A small network was shown many inputs. Here are its activations along a few directions, one row for each input.
Each table varies a few parts of the input and shows all the possible inputs, shuffled.
Descriptions start from the smaller parts, as in this example, which fits no table here: one of 6 places along a line, together with either a single point or one of 9 places around a ring or (one of 2 separate values, together with one of 8 places around a ring).
Shared parts are said once, and a part with two or three values counts as separate values.

Table:
row 1: -12; 10; 0; 8; -20; -7; -44; 26; -20; 6; -22; -20; 39; -4
row 2: 1; 3; -12; -9; 46; -17; 9; 7; 26; -30; 9; 21; -44; 47
row 3: 18; -4; -1; -2; 19; 10; 9; 2; -12; 6; -27; -11; 27; -7
row 4: -17; 13; 16; 11; -13; -2; 28; -32; -1; 28; 17; 21; -20; -29
row 5: 22; 0; 0; 3; 15; 18; 9; -2; -13; 4; -22; -11; 26; -8
row 6: 14; 4; -3; -4; 34; 7; 12; -5; 12; -28; 23; 15; -42; 52
row 7: -17; 34; -22; -13; -6; 13; -31; 22; -8; -31; 38; 1; -11; 55
row 8: 12; -30; 11; 5; -8; 16; 27; -19; 13; -5; -6; -4; -1; -26
row 9: -20; 8; 16; 8; -11; -8; 28; -27; -2; 30; 13; 26; -17; -29
row 10: -2; 13; 4; 10; -31; 12; -44; 11; -24; 12; -13; -27; 40; 5
row 11: -21; 10; 14; 6; -9; -19; 26; -24; 0; 25; 8; 25; -23; -32
row 12: 7; -31; 9; 0; -3; -2; 26; -13; 16; -7; -16; -4; -7; -29
row 13: 1; -27; 4; 4; -18; 16; -34; 5; -4; 2; -7; -26; 12; -19
row 14: -26; 31; -31; -21; 4; -11; -36; 28; 4; -31; 23; 8; -13; 53
row 15: -5; -33; 1; 1; -12; -1; -34; 14; -3; -2; -15; -20; 12; -23
row 16: -21; 30; -23; -18; -2; 6; -31; 25; -6; -30; 34; 2; -11; 56
row 17: 12; -4; -10; -3; 22; -5; 4; 7; -4; 4; -38; -2; 26; -9
row 18: -6; 16; 3; 12; -28; 11; -43; 18; -21; 10; -13; -27; 39; 0
row 19: -12; 15; 19; 7; -21; 1; 24; -35; -4; 29; 17; 25; -20; -26
row 20: 8; 4; 0; 2; 7; -27; 39; -8; 13; 23; 1; 13; -2; -21
row 21: 10; -29; 12; -2; -7; 9; 26; -15; 15; -3; -12; -3; -4; -26
row 22: 13; 4; 8; 3; 5; -13; 44; -13; 6; 25; 11; 5; 0; -20
row 23: 9; 3; -5; -1; 39; 6; 14; 2; 14; -31; 24; 18; -40; 48
row 24: -10; 8; 1; 9; -22; 3; -42; 22; -21; 12; -18; -25; 43; 1
row 25: -24; 11; 8; 5; -10; -22; 23; -22; 6; 28; 2; 32; -22; -30
row 26: 26; -3; 1; 2; 10; 21; 7; -7; -17; 5; -21; -7; 29; -4
row 27: 16; 7; 8; 7; 4; -8; 44; -20; 6; 23; 15; -2; -1; -19
row 28: 11; 6; 7; 3; 5; -22; 42; -8; 7; 19; 7; 9; -4; -24
row 29: -23; 30; -25; -18; 2; -5; -32; 28; -5; -35; 29; 4; -13; 52
row 30: -2; -29; 4; -1; -16; 10; -35; 10; -3; 3; -12; -24; 13; -20
row 31: -15; 8; -8; 7; -17; -13; -46; 26; -12; 10; -28; -15; 42; -2
row 32: 6; -27; 6; 2; -24; 19; -37; 0; -7; 3; -7; -24; 12; -15
row 33: 4; -34; 1; -2; -1; -7; 23; -12; 22; -3; -22; 0; -4; -26
row 34: 15; -7; -4; 1; 23; -1; 9; 5; -13; 0; -31; -7; 27; -10
row 35: 21; 8; 10; 5; -4; -3; 40; -21; 3; 24; 16; 7; -1; -17
row 36: -12; 30; -21; -13; -11; 16; -33; 17; -12; -29; 39; 5; -9; 59
row 37: 7; 4; -4; -7; 40; 1; 13; 8; 16; -30; 20; 23; -41; 48
row 38: 5; 8; -5; -8; 41; -10; 11; 11; 18; -35; 15; 23; -46; 44
row 39: -7; -29; -5; -4; -12; -7; -39; 13; 6; 2; -23; -19; 10; -22
row 40: 17; -32; 12; 4; -11; 17; 25; -26; 10; -3; -5; -4; 0; -22
Q: Describe the family of inputs behind these rows.
A: one of 5 places along a line, together with either one of 2 separate values or one of 6 places along a line
Q: The inputs of row 14 and row 29 match in every part but the place on the line of 5. If row 39 is changed in the same way as row 14 into row 29, which row does it become?
A: row 15
Q: Change only the place on the line of 6 in row 32. List by row number the other rows that result.
A: row 10, row 19, row 26, row 35, row 40

Table:
row 41: -10; 8; -30; -15; 11; -10; -23; 32; 1; -36; 3; -9; 10; 25
row 42: 31; -3; 9; 12; 5; -1; 42; -17; -2; 8; -28; -3; 23; -18
row 43: 4; -16; 3; -3; 11; -4; 28; -31; 0; 14; -16; 12; -4; -35
row 44: 10; -4; -6; -5; 35; -12; 11; -8; 2; -6; 14; 19; -38; 13
row 45: -9; -27; 21; 4; -25; 10; 22; -31; 12; 0; 8; -1; -7; -32
row 46: 4; 11; -22; -12; -6; 18; -33; 9; -2; -23; 11; -15; 6; 41
row 47: 15; -2; 8; -4; 11; 3; 41; -15; -2; 17; -25; 0; 6; -29
row 48: -37; 36; 11; 14; -28; -20; 4; -7; -8; 56; 17; 3; 9; -24
row 49: -4; -14; 8; -2; -8; 5; 9; -4; 12; -19; 37; 4; -44; 18
row 50: -3; -30; 15; 8; -10; -9; -34; 13; 2; 11; -41; -17; 14; -19
row 51: 29; 9; 1; 8; 35; -3; 28; 3; 9; -11; 3; 2; -1; 34
row 52: 14; 12; 0; -6; 41; -1; 23; 5; 8; -5; 8; 6; -20; 22
row 53: -19; -8; -15; -4; 10; 2; -34; 22; 3; -31; -23; -3; -14; 34
row 54: -3; -22; 6; 1; -13; 5; 29; -20; 16; 14; -3; 17; -5; -37
row 55: 5; -13; -6; 1; -11; -18; -18; 23; -5; 5; -20; -25; 33; -34
row 56: -31; 61; -6; -9; -22; -22; -3; 4; -10; 9; 33; 33; -16; 30
row 57: 0; 0; 14; 15; -18; 22; -35; 5; -29; 13; -8; -16; 39; -22
row 58: 1; -5; -4; -3; 9; -4; 9; 1; 24; -11; 26; 26; -36; 11
row 59: 18; -12; 4; 4; -27; 10; -31; -2; -5; 17; -9; -29; 33; -18
row 60: -14; 18; -10; -3; 0; 29; -37; 17; -27; -24; 13; -2; 14; 40
Q: Describe the family of inputs behind these rows.
A: one of 2 separate values, together with either a single point or one of 4 places along a line or one of 5 places along a line
Q: The inputs of row 59 and row 46 match in every part but the choice among 2 separate values. If row 42 is changed in the same way as row 59 into row 46, which row does it become?
A: row 51
Q: Start at row 45 and move only the place on the line of 5, one step at a time. The first step leads to row 54. Which rows follow, in order?
A: row 43, row 47, row 42
Q: Start at row 49 and move only the place on the line of 5, one step at a time. The first step leads to row 58. Which rows follow, in order?
A: row 44, row 52, row 51
Q: Start at row 50 and move only the place on the line of 4, one step at a time. The first step leads to row 55. Which rows follow, in order?
A: row 59, row 57

Table:
row 61: 20; -29; 16; 14; -21; 9; 4; -13; -6; 33; -37; -24; 41; -55
row 62: 5; -7; 23; 11; -20; -3; 32; -25; -4; 31; -25; -3; 17; -53
row 63: -16; 7; -24; -14; 4; 7; -51; 30; 1; -39; 16; -2; -11; 56
row 64: 14; -19; 20; 10; 1; -3; 45; -34; 2; 32; -22; 9; 2; -55
row 65: -11; 33; -19; -8; 16; 3; -17; 15; -1; -22; 29; 13; -17; 60
row 66: -13; 19; -18; -13; 9; -1; -33; 27; 2; -32; 26; 10; -20; 52
row 67: -17; 24; -20; -15; 11; -8; -34; 34; -4; -37; 14; -4; -10; 54
row 68: 11; -17; 25; 18; -20; 2; 12; -18; -10; 39; -19; -6; 22; -58
row 69: 9; -30; 21; 11; -28; -2; 3; -13; -1; 30; -26; -22; 23; -60
row 70: -4; 18; -20; -13; 26; -1; -2; 16; 9; -37; 30; 10; -27; 59
row 71: -4; 17; -18; -9; 27; 2; 3; 11; 13; -38; 26; 18; -28; 61
row 72: 7; -17; 14; 8; -5; -6; 39; -31; 0; 41; -12; 1; 7; -60
Q: Describe the family of inputs behind these rows.
A: one of 2 separate values, together with one of 6 places along a line
Q: The inputs of row 64 and row 71 match in every part but the choice among 2 separate values. If row 61 is changed in the same way as row 64 into row 71, which row does it become?
A: row 63
Q: Change only the choice among 2 separate values in row 65. List by row number the other rows that result.
A: row 62
